Here are a small network's activations along a few directions, averaged over the inputs that share one value of a field.
Related values have similar rows: they may be neighbours, one step apart, or belong to one group.
In the rows, zero is written as 500.
Strong random noise was added to every row along 8 fixed directions; ignore it. To show where, here is one row again and again, with new noise each time:
[768 448 434 607 508 388 382 517 696 652 479 542 362 584 410 612 533 551
 477 491 517 533]
[606 454 522 462 422 229 446 468 682 544 478 518 544 629 552 466 509 330
 511 507 576 263]
[695 666 475 541 587 415 477 466 528 418 365 489 580 417 516 346 572 537
 475 541 486 428]
[662 622 667 742 354 334 448 507 675 376 552 566 440 471 470 613 646 445
 625 559 371 590]
[232 530 527 552 451 762 509 486 427 402 625 503 483 551 475 551 494 545
 396 540 352 694]
[543 624 569 634 422 543 403 591 581 319 451 517 432 528 460 525 649 503
 538 586 295 483]
[240 527 517 309 289 599 577 585 342 313 370 364 467 689 438 411 475 412
 470 587 502 137]
[400 498 413 484 536 410 564 346 528 516 506 555 595 486 587 439 454 404
 468 494 537 597]
[347 420 195 503 643 599 478 422 518 533 397 617 441 467 519 509 511 493
 456 506 416 801]
[339 618 264 538 578 558 612 351 541 521 346 543 495 589 607 443 403 476
 508 508 356 575]


Values of C:
c4: [205 689 511 528 571 484 673 332 497 391 556 483 689 492 706 357 355 332
 505 558 405 561]
c12: [702 356 339 369 605 449 459 509 474 629 307 513 418 404 481 457 479 585
 546 450 566 460]
c7: [460 399 509 452 531 612 283 648 566 396 528 499 564 434 474 430 660 501
 510 531 425 513]
c5: [849 630 577 514 627 352 444 409 569 628 467 392 657 418 577 299 461 597
 444 406 614 171]
c9: [334 522 339 520 636 505 655 295 421 499 468 603 634 359 536 455 431 478
 455 476 530 807]
c14: [219 375 817 501 346 781 370 682 453 324 825 502 556 512 376 633 648 459
 437 594 422 638]
c1: [436 487 469 433 515 407 549 437 517 545 427 421 592 565 574 426 389 427
 591 452 551 234]
c10: [484 507 356 530 522 578 565 506 425 603 458 584 328 525 516 654 342 547
 539 452 460 599]
c8: [273 526 577 570 393 539 500 574 605 386 559 587 423 604 682 644 538 348
 691 455 202 540]
c6: [366 377 584 440 427 682 553 674 390 531 638 494 375 634 417 619 454 518
 405 475 551 580]
c11: [505 498 720 530 641 593 408 537 357 438 745 544 645 296 581 497 586 630
 446 458 432 730]
c13: [469 560 506 471 288 502 585 568 471 528 410 344 350 706 377 632 416 518
 673 506 541 178]
c2: [499 708 594 519 447 513 804 377 310 528 536 339 635 381 484 391 399 617
 488 463 644 511]
c15: [293 138 413 277 505 489 380 553 485 547 524 541 507 566 562 519 537 341
 546 521 571 373]
c3: [596 890 691 737 465 517 711 455 488 398 444 531 484 438 650 477 470 578
 602 514 296 521]
The values of C form a ring.
Q: Name the neighbours of c3, in listed order.
A: c10, c6
Q: Name the neighbours of c9, in listed order.
A: c4, c14
Q: Name the neighbours of c7, in listed order.
A: c13, c2
Q: Name the neighbours of c15, in listed order.
A: c12, c5

Values of F:
f6: [615 592 339 581 729 517 548 359 501 606 382 570 554 369 619 472 412 622
 532 449 441 641]
f2: [439 466 458 403 436 566 503 597 376 446 494 487 412 502 366 518 535 478
 476 579 604 528]
f1: [579 561 425 511 579 316 612 351 508 538 464 579 597 429 601 431 431 383
 498 492 632 540]
f15: [627 334 588 423 479 421 446 554 456 638 610 571 481 458 439 543 489 505
 384 471 698 573]
f16: [644 438 505 522 639 463 411 486 563 549 514 530 575 299 489 448 595 601
 472 456 536 582]
f3: [483 666 478 688 486 470 569 393 643 528 511 486 506 576 551 574 443 531
 631 483 390 526]
f8: [339 725 590 568 528 627 548 516 575 340 488 549 613 575 740 385 496 439
 548 531 181 468]
f14: [472 620 460 483 560 464 598 349 572 568 436 448 656 616 599 325 371 500
 406 503 501 340]
f10: [334 279 161 335 646 522 579 335 430 771 423 536 497 528 551 482 310 519
 455 361 609 583]
f7: [582 581 508 547 451 428 683 487 446 529 448 488 376 488 489 556 435 534
 667 490 531 530]
f12: [637 609 592 607 373 445 635 458 497 663 506 391 294 638 468 674 302 596
 618 424 538 426]
f13: [513 393 495 599 436 503 364 547 604 504 569 512 411 572 402 675 572 509
 528 538 437 538]
f11: [661 570 628 510 343 336 479 591 638 448 414 430 423 641 414 525 575 400
 572 584 481 302]
f4: [623 498 608 549 361 345 507 477 448 422 525 446 464 373 329 537 577 503
 543 539 645 524]
f5: [623 714 439 624 410 433 759 412 440 519 376 493 366 489 485 567 369 570
 556 460 492 565]
f9: [201 338 453 555 531 651 446 463 465 414 661 582 551 342 513 579 655 436
 546 473 436 909]
The values of F form a ring.
Q: A walk along F starts at f3 and steps to its neighbour f13. Put f15, f16, f14, f10, f5 in the order it reaches them.
A: f14, f5, f15, f10, f16
Q: Name the neighbours of f2, in listed order.
A: f1, f11
Q: Name the neighbours of f12, in listed order.
A: f6, f7
